These are the activations of a small network on made-up records, seen along a few directions, one row for each record.
Each row is followed by the record's values for the fields GUB, MEK, LEPI, BIF, GIDOK, SIVIB, BURUV.
A field that a record lacks is written none.
Other fields move the rows too, some of them a lot.
(in the rows, 500 means zero)
Random noise pushes rows far along 8 fixed directions. That doesn't count. These rows show it; they differ only by the noise:
[529 507 746 422 362 610 393 497 302 582 656 647 436 623 407 818 787 664
 383 411 726 391 570 327 373 369]
[523 596 479 359 534 723 589 274 788 424 510 567 466 529 506 520 324 256
 562 570 214 581 711 667 768 635]
[458 587 463 337 514 737 558 404 812 378 652 478 403 552 552 499 462 523
 406 574 474 598 574 301 469 491]
[372 672 282 394 572 523 264 485 555 420 426 277 441 579 488 390 561 435
 620 486 608 632 429 707 420 299]
[233 706 481 436 435 711 374 336 657 488 516 326 485 505 774 463 692 531
 557 586 700 690 498 233 288 372]
[445 516 429 374 491 591 355 596 452 389 610 395 389 554 306 553 599 677
 546 379 688 413 449 446 276 362]
[572 589 729 459 488 696 514 407 562 541 541 642 401 604 497 661 607 406
 476 512 483 597 671 563 566 475]
[640 318 424 482 471 563 881 571 475 377 669 701 436 389 346 666 303 582
 585 277 371 169 598 454 413 751]
[352 646 583 469 421 514 524 312 330 655 393 537 508 518 580 641 667 497
 742 438 557 576 629 256 438 391]
[594 470 404 386 428 373 574 517 341 540 647 668 497 609 477 747 580 599
 305 393 591 326 490 391 470 407]

[555 514 508 356 520 788 503 437 973 333 697 516 423 469 416 441 291 414
 342 681 275 525 621 539 706 647] -> GUB is ruros, MEK is bavak, LEPI is vulup, BIF is taz, GIDOK is limet, SIVIB is none, BURUV is miror
[514 548 697 585 423 587 353 301 405 646 420 607 568 512 629 630 607 261
 548 583 464 497 649 787 684 557] -> GUB is fen, MEK is kes, LEPI is dev, BIF is gisim, GIDOK is limet, SIVIB is none, BURUV is miror
[448 450 424 279 409 311 317 418 178 609 453 505 652 556 270 668 519 554
 579 440 389 313 527 413 722 448] -> GUB is none, MEK is none, LEPI is none, BIF is none, GIDOK is none, SIVIB is kif, BURUV is dozo
[522 490 382 722 557 570 714 686 735 361 601 455 474 373 912 339 439 459
 328 570 608 591 314 597 209 638] -> GUB is ruros, MEK is bavak, LEPI is vulup, BIF is taz, GIDOK is limet, SIVIB is none, BURUV is potun
[721 479 591 615 514 431 764 462 392 631 542 763 454 570 547 761 561 411
 465 372 554 445 559 632 536 500] -> GUB is fen, MEK is kes, LEPI is vulup, BIF is gofi, GIDOK is zum, SIVIB is none, BURUV is dozo
[347 507 649 520 469 711 372 469 533 482 523 407 416 445 444 468 654 705
 638 475 711 534 501 249 266 461] -> GUB is fen, MEK is kes, LEPI is dev, BIF is gisim, GIDOK is zum, SIVIB is none, BURUV is miror
[694 531 531 412 533 441 657 490 526 517 598 657 435 669 481 629 478 480
 357 451 451 490 550 479 608 430] -> GUB is none, MEK is none, LEPI is none, BIF is none, GIDOK is none, SIVIB is gumev, BURUV is dozo
[705 467 571 467 469 370 393 577 377 599 587 633 538 672 503 691 669 420
 170 538 591 470 458 792 661 381] -> GUB is none, MEK is none, LEPI is none, BIF is none, GIDOK is none, SIVIB is kif, BURUV is dozo
[528 338 407 598 434 393 472 655 267 494 536 487 600 413 488 546 540 593
 478 365 558 254 400 660 352 590] -> GUB is none, MEK is none, LEPI is none, BIF is none, GIDOK is none, SIVIB is kif, BURUV is kebop
[451 648 635 671 519 423 568 413 460 706 338 530 489 457 583 495 637 451
 628 563 596 730 543 378 511 313] -> GUB is ruros, MEK is bavak, LEPI is vulup, BIF is taz, GIDOK is zum, SIVIB is none, BURUV is miror
[353 532 580 442 375 536 429 254 423 575 429 522 635 436 556 568 479 422
 704 507 315 358 639 385 664 623] -> GUB is none, MEK is none, LEPI is none, BIF is none, GIDOK is none, SIVIB is gumev, BURUV is miror
[522 413 428 435 495 301 697 561 309 565 384 574 575 475 474 480 313 533
 631 409 266 378 510 310 610 615] -> GUB is none, MEK is none, LEPI is none, BIF is none, GIDOK is none, SIVIB is gumev, BURUV is dozo
[428 425 522 523 350 519 471 472 314 459 606 521 587 395 565 619 590 625
 565 396 619 217 433 349 355 611] -> GUB is none, MEK is none, LEPI is none, BIF is none, GIDOK is none, SIVIB is gumev, BURUV is miror
[432 578 297 400 553 335 573 360 559 519 393 425 547 545 445 412 310 467
 583 531 255 602 559 292 700 400] -> GUB is none, MEK is none, LEPI is none, BIF is none, GIDOK is none, SIVIB is gumev, BURUV is kebop
[331 558 217 185 615 492 381 396 721 376 431 205 475 524 192 247 280 586
 678 605 251 651 516 185 639 372] -> GUB is none, MEK is none, LEPI is none, BIF is none, GIDOK is none, SIVIB is kif, BURUV is kebop
[372 417 238 382 351 506 264 638 614 335 768 324 513 452 432 495 560 783
 260 485 796 278 249 278 240 441] -> GUB is ruros, MEK is bavak, LEPI is vulup, BIF is taz, GIDOK is limet, SIVIB is none, BURUV is kebop
[281 587 259 471 412 331 336 425 393 537 406 325 640 400 554 414 539 615
 577 519 637 476 424 340 442 377] -> GUB is ruros, MEK is koron, LEPI is dev, BIF is vev, GIDOK is limet, SIVIB is none, BURUV is miror
[401 626 118 326 475 201 289 341 569 581 463 339 676 630 719 450 530 387
 214 698 503 621 358 522 737 266] -> GUB is none, MEK is none, LEPI is none, BIF is none, GIDOK is none, SIVIB is kif, BURUV is kebop
[537 434 420 454 538 523 577 602 660 423 564 483 422 498 396 429 402 649
 316 536 484 524 450 362 509 439] -> GUB is ruso, MEK is koron, LEPI is vulup, BIF is sodi, GIDOK is zum, SIVIB is none, BURUV is kebop
[467 436 439 512 384 475 517 458 610 448 634 533 579 503 791 477 533 474
 299 545 563 416 428 444 434 587] -> GUB is none, MEK is none, LEPI is none, BIF is none, GIDOK is none, SIVIB is gumev, BURUV is kebop
[565 498 466 440 745 534 490 795 607 366 469 365 293 608 414 279 398 563
 581 505 460 715 398 486 340 427] -> GUB is fen, MEK is kes, LEPI is vulup, BIF is gofi, GIDOK is limet, SIVIB is none, BURUV is dozo
[552 413 390 602 430 424 730 539 507 466 496 564 574 358 517 533 398 505
 490 440 575 359 497 472 429 577] -> GUB is ruros, MEK is koron, LEPI is dev, BIF is vev, GIDOK is limet, SIVIB is none, BURUV is dozo
[493 482 430 419 477 532 386 484 544 445 594 473 521 498 340 531 428 519
 485 556 484 367 531 550 566 490] -> GUB is ruso, MEK is bavak, LEPI is dev, BIF is noru, GIDOK is limet, SIVIB is none, BURUV is miror
[489 495 503 303 386 549 268 375 478 473 613 525 589 591 535 590 544 509
 334 541 442 325 500 492 652 553] -> GUB is none, MEK is none, LEPI is none, BIF is none, GIDOK is none, SIVIB is gumev, BURUV is miror
[493 585 429 418 644 515 351 626 581 377 469 351 370 608 504 331 458 405
 463 559 509 692 409 749 490 439] -> GUB is ruso, MEK is koron, LEPI is vulup, BIF is sodi, GIDOK is limet, SIVIB is none, BURUV is potun
[729 352 958 591 462 775 480 624 416 479 613 705 400 549 251 691 534 467
 489 402 378 329 682 848 624 697] -> GUB is none, MEK is none, LEPI is none, BIF is none, GIDOK is none, SIVIB is gumev, BURUV is kebop
[334 484  34 486 430 440 490 455 704 410 545 303 677 318 684 326 353 506
 405 550 563 387 287 501 496 546] -> GUB is ruros, MEK is bavak, LEPI is vulup, BIF is taz, GIDOK is zum, SIVIB is none, BURUV is dozo
[368 521 203 471 468 118 251 386 120 708 247 421 698 525 441 504 508 448
 622 423 503 410 442 662 683 306] -> GUB is fen, MEK is kes, LEPI is dev, BIF is gisim, GIDOK is zum, SIVIB is none, BURUV is kebop
[479 495 460 349 531 563 361 523 572 388 636 410 480 560 385 521 505 573
 383 538 519 475 430 497 497 469] -> GUB is none, MEK is none, LEPI is none, BIF is none, GIDOK is none, SIVIB is kif, BURUV is potun
[733 433 573 440 618 535 670 605 677 452 668 650 325 619 459 495 387 525
 178 540 454 570 503 449 545 522] -> GUB is fen, MEK is kes, LEPI is dev, BIF is gisim, GIDOK is zum, SIVIB is none, BURUV is potun
[614 522 682 531 558 267 669 538 251 703 398 640 413 566 404 640 622 572
 632 403 512 558 580 310 455 331] -> GUB is none, MEK is none, LEPI is none, BIF is none, GIDOK is none, SIVIB is kif, BURUV is miror
[591 528 342 542 553 363 813 449 679 514 485 642 585 522 844 413 279 236
 261 630 227 544 484 605 757 699] -> GUB is none, MEK is none, LEPI is none, BIF is none, GIDOK is none, SIVIB is gumev, BURUV is potun
[550 515 210 473 617 286 715 508 424 530 522 545 469 573 514 558 465 504
 572 339 564 490 429 485 432 350] -> GUB is fen, MEK is kes, LEPI is vulup, BIF is gofi, GIDOK is zum, SIVIB is none, BURUV is dozo
[617 437 413 499 533 370 445 552 456 487 523 522 529 520 482 508 468 426
 391 501 458 413 446 784 579 484] -> GUB is none, MEK is none, LEPI is none, BIF is none, GIDOK is none, SIVIB is kif, BURUV is miror
[497 518 466 433 502 408 501 425 542 633 525 569 528 601 618 518 536 564
 229 612 522 604 512 246 610 355] -> GUB is fen, MEK is kes, LEPI is dev, BIF is gisim, GIDOK is zum, SIVIB is none, BURUV is kebop
[614 549 512 614 507 451 535 430 558 586 466 631 551 462 623 559 492 295
 392 545 457 511 517 837 705 535] -> GUB is ruros, MEK is bavak, LEPI is vulup, BIF is taz, GIDOK is zum, SIVIB is none, BURUV is miror
[485 465 228 384 530 557 808 345 734 374 585 517 556 417 618 461 227 443
 528 495 356 431 562 255 513 665] -> GUB is fen, MEK is kes, LEPI is dev, BIF is gisim, GIDOK is limet, SIVIB is none, BURUV is dozo
[472 489 456 627 530 487 728 533 551 477 472 509 550 403 850 409 415 391
 528 515 429 555 429 594 391 725] -> GUB is none, MEK is none, LEPI is none, BIF is none, GIDOK is none, SIVIB is kif, BURUV is potun
[551 475 690 434 556 784 462 529 753 367 570 425 352 543 351 355 475 538
 487 608 435 647 590 481 507 544] -> GUB is none, MEK is none, LEPI is none, BIF is none, GIDOK is none, SIVIB is kif, BURUV is kebop
[551 503 488 571 512 356 578 449 333 623 388 587 590 484 369 615 481 435
 594 394 525 413 566 575 582 466] -> GUB is ruso, MEK is bavak, LEPI is dev, BIF is noru, GIDOK is zum, SIVIB is none, BURUV is dozo
[473 433 477 568 390 466 542 464 459 563 534 526 566 379 431 564 476 587
 491 461 529 381 507 401 527 517] -> GUB is ruros, MEK is bavak, LEPI is vulup, BIF is taz, GIDOK is zum, SIVIB is none, BURUV is kebop
[298 486 663 444 426 674 147 522 266 486 387 323 571 464 379 461 569 520
 836 422 452 391 516 620 499 594] -> GUB is none, MEK is none, LEPI is none, BIF is none, GIDOK is none, SIVIB is gumev, BURUV is dozo

Here are new rows. What are their fields?
[456 388 516 529 415 453 521 560 357 507 439 496 640 388 566 508 483 514
 547 447 485 338 470 463 467 680] -> GUB is none, MEK is none, LEPI is none, BIF is none, GIDOK is none, SIVIB is kif, BURUV is dozo
[583 518 429 573 526 533 654 512 703 460 524 563 445 447 579 457 380 352
 516 498 403 566 542 671 547 621] -> GUB is ruros, MEK is bavak, LEPI is vulup, BIF is taz, GIDOK is limet, SIVIB is none, BURUV is kebop
[608 397 656 461 523 469 521 604 396 576 535 653 442 582 319 569 461 570
 389 456 449 443 542 451 552 504] -> GUB is fen, MEK is kes, LEPI is dev, BIF is gisim, GIDOK is zum, SIVIB is none, BURUV is potun
[576 376 535 380 541 570 469 653 442 427 582 553 465 571 447 530 400 534
 493 471 374 395 500 518 514 640] -> GUB is fen, MEK is kes, LEPI is vulup, BIF is gofi, GIDOK is limet, SIVIB is none, BURUV is dozo
[497 488 520 580 545 377 728 592 418 580 470 473 427 471 552 456 540 637
 636 440 548 593 515 247 315 434] -> GUB is none, MEK is none, LEPI is none, BIF is none, GIDOK is none, SIVIB is kif, BURUV is kebop
[490 623 455 755 657 359 587 552 532 599 299 462 507 470 765 319 474 324
 559 547 556 745 436 748 431 430] -> GUB is ruso, MEK is bavak, LEPI is dev, BIF is noru, GIDOK is zum, SIVIB is none, BURUV is potun
[522 454 284 526 487 408 363 513 509 466 561 464 572 494 594 481 518 466
 291 543 647 379 333 751 527 456] -> GUB is fen, MEK is kes, LEPI is dev, BIF is gisim, GIDOK is zum, SIVIB is none, BURUV is miror
[731 512 512 539 603 296 873 541 523 587 508 691 403 577 557 564 430 452
 312 510 425 617 508 398 558 458] -> GUB is none, MEK is none, LEPI is none, BIF is none, GIDOK is none, SIVIB is kif, BURUV is potun
[714 476 753 627 656 520 578 715 211 490 431 582 284 565 147 581 623 497
 829 207 583 498 569 744 321 396] -> GUB is none, MEK is none, LEPI is none, BIF is none, GIDOK is none, SIVIB is gumev, BURUV is dozo
[406 546 618 543 473 726 282 498 624 485 600 419 510 486 483 501 636 539
 369 530 731 469 491 596 385 481] -> GUB is ruso, MEK is bavak, LEPI is dev, BIF is noru, GIDOK is zum, SIVIB is none, BURUV is dozo
[369 426 697 667 428 814 377 610 533 372 539 333 456 366 596 358 641 541
 673 495 661 452 461 565 210 641] -> GUB is none, MEK is none, LEPI is none, BIF is none, GIDOK is none, SIVIB is gumev, BURUV is kebop
[308 529 426 384 371 600 346 207 531 490 451 393 690 401 652 467 394 333
 613 593 310 439 544 557 686 694] -> GUB is none, MEK is none, LEPI is none, BIF is none, GIDOK is none, SIVIB is kif, BURUV is potun
[494 437 521 399 408 368 520 457 310 610 447 574 638 517 542 562 523 555
 452 515 434 416 516 216 594 529] -> GUB is none, MEK is none, LEPI is none, BIF is none, GIDOK is none, SIVIB is kif, BURUV is dozo
[535 402 581 698 411 580 527 520 438 490 451 490 573 363 625 492 524 371
 591 469 514 367 509 903 477 734] -> GUB is none, MEK is none, LEPI is none, BIF is none, GIDOK is none, SIVIB is kif, BURUV is kebop
[330 646 555 505 530 654 540 317 864 543 415 408 476 464 498 337 430 541
 599 658 495 762 599 115 505 453] -> GUB is ruso, MEK is bavak, LEPI is dev, BIF is noru, GIDOK is zum, SIVIB is none, BURUV is kebop
[655 491 749 213 627 658 418 534 629 451 444 547 363 688  53 442 294 475
 541 577 100 629 703 468 878 519] -> GUB is none, MEK is none, LEPI is none, BIF is none, GIDOK is none, SIVIB is gumev, BURUV is dozo
[617 585 596 664 695 371 646 615 360 560 263 511 365 537 520 360 443 343
 777 403 392 725 519 732 464 453] -> GUB is none, MEK is none, LEPI is none, BIF is none, GIDOK is none, SIVIB is gumev, BURUV is potun
[765 461 695 515 586 506 413 594 578 529 526 650 360 654 220 597 497 436
 198 544 452 598 570 837 752 330] -> GUB is ruso, MEK is koron, LEPI is vulup, BIF is sodi, GIDOK is zum, SIVIB is none, BURUV is kebop
[384 589 435 705 396 448 582 326 428 598 349 532 633 362 959 542 581 283
 629 503 542 509 523 708 482 632] -> GUB is ruso, MEK is koron, LEPI is vulup, BIF is sodi, GIDOK is limet, SIVIB is none, BURUV is miror
[328 589 131 367 379 447 470 275 551 443 568 370 722 480 803 524 462 427
 429 479 535 337 398 427 510 539] -> GUB is none, MEK is none, LEPI is none, BIF is none, GIDOK is none, SIVIB is gumev, BURUV is dozo
[188 626 433 356 357 550 126 224 390 579 429 361 775 535 944 537 625 282
 555 631 517 530 466 548 636 567] -> GUB is fen, MEK is kes, LEPI is vulup, BIF is gofi, GIDOK is limet, SIVIB is none, BURUV is dozo
